These are the activations of a small network on made-up records, seen along a few directions, one row for each record.
Records have a field called LEB. Each example row is followed by its value.
The word missing means that the record has no LEB.
The largest differences between rows may come from other fields.
[-2.64  2.47  1.02 -1.76 -1.12  1.32  0.11 -0.28  2.34  3.70  0.74] | mem
[-0.18  3.20  1.46 -0.33 -0.73 -2.31  0.03  1.09  0.60 -0.99 -0.11] | safed
[ 1.38  0.91 -1.38  1.05 -1.06  1.76 -1.05 -0.74 -2.42  0.90 -0.77] | missing
[-0.21  3.35  0.43  0.22 -1.04 -2.88 -0.21  0.68  0.88  1.13  1.29] | safed
[-1.45  3.23  1.24 -1.57  0.32 -2.96  0.27 -0.58 -0.04  2.08  1.76] | vese
[ 1.96 -1.20 -0.30  0.27 -1.02  0.29 -1.15  2.24 -1.29  1.41 -0.60] | sez
[ 0.84 -1.81 -0.38  4.33 -0.08  0.70 -0.95  0.04 -1.82 -1.31  0.13] | missing
[-1.77 -0.04 -0.26 -0.79  0.02 -0.74  0.98 -1.38  3.01  3.93 -0.97] | redu
[-1.03  0.52  0.29  0.77  0.84  1.43 -0.48 -2.00  1.45  0.43  1.03] | missing
[ 0.62  0.89 -0.06 -1.27 -0.98  1.07 -1.19  1.84  1.39  2.24 -0.35] | sez
[-2.95  2.71  0.85 -1.64 -1.11  0.89  0.87 -0.29  2.19  4.06  0.16] | mem
[ 1.84 -1.22  1.31  1.14 -3.69 -1.04  3.14 -0.88 -0.24  0.97 -0.42] | redu
[ 0.11  1.00  0.06 -2.09 -1.30  0.91 -0.88  1.70  1.75  1.24 -0.80] | sez
[-0.09  0.69  0.85  1.06  1.52 -1.51  0.05 -0.83  1.97  1.95  0.07] | kir
[-1.28  1.70  1.34 -0.40  0.84 -2.41  1.36 -0.89  2.46  0.25 -1.78] | kir
[-1.52  6.13 -1.09 -3.18  0.73 -1.37  4.40  0.69  4.69  3.73  3.29] | safed
[-3.96  8.34 -0.21 -4.78  0.76 -1.04  5.48 -1.00  4.94  5.59  4.02] | vese
[-3.55  6.41  1.24 -2.20  1.25  0.02  1.17 -0.83  3.70  4.39  1.40] | vese
[-2.76  3.17  1.07 -2.06 -3.24 -1.45  1.26 -0.73  0.85  2.65  1.59] | mem
[-0.10  1.29  1.59 -0.20  1.35 -0.50  1.04 -0.33  2.57 -0.12 -0.90] | kir
[-1.24  2.62 -0.45 -3.33 -1.42 -0.28  4.78 -1.20  4.64  4.10  2.27] | redu

Which value of LEB does each new row have?
[-1.31  4.77 -0.08 -0.51  0.99 -0.78  0.59  0.90  3.29  2.99  0.36] | safed
[-4.11  6.61  1.51 -2.79  1.26 -0.06  1.67 -0.81  3.70  3.50  0.69] | vese
[-2.68  1.48  0.27 -0.48  0.82  0.72  0.84 -2.43  1.59 -0.55 -0.72] | missing
[-0.62  1.66 -0.21 -1.97 -0.82  0.45  1.03  1.61  1.60  1.37 -2.23] | sez
[ 1.17  0.78 -1.52 -2.23 -1.60 -0.66 -1.09 -1.22 -1.43 -0.25  1.25] | missing
[-2.96  2.68  1.43 -1.95 -0.74  1.29  0.40 -0.34  2.59  4.08  0.66] | mem
[-1.02  3.55 -0.06 -1.86  0.92 -1.27  3.77 -0.96  4.61  2.91  2.15] | kir
[-2.85  1.40  0.35 -0.64 -0.66  0.40  1.05 -0.23  1.14  4.26 -0.27] | mem
[-1.59 -0.08 -0.19 -0.24 -0.21 -0.55  1.08 -1.11  2.56  3.80 -1.27] | redu
[-1.73 -0.39  0.45 -0.61 -0.15  0.54  0.37  0.21 -0.09  3.22  0.05] | mem
[-1.00  4.60 -0.38  0.69  0.76 -1.14  0.88  0.80  2.18  3.37  0.00] | safed
[ 0.65  0.48  0.19 -1.27 -0.69  1.16 -1.72  1.67  1.44  1.76 -0.05] | sez
[ 0.37  2.21  1.53 -0.21  1.01 -0.51  1.74 -0.20  2.70  0.34 -0.88] | kir
[-0.03  1.38 -0.29 -1.16 -1.07  0.97 -0.54  1.31  1.51  2.47 -0.70] | sez
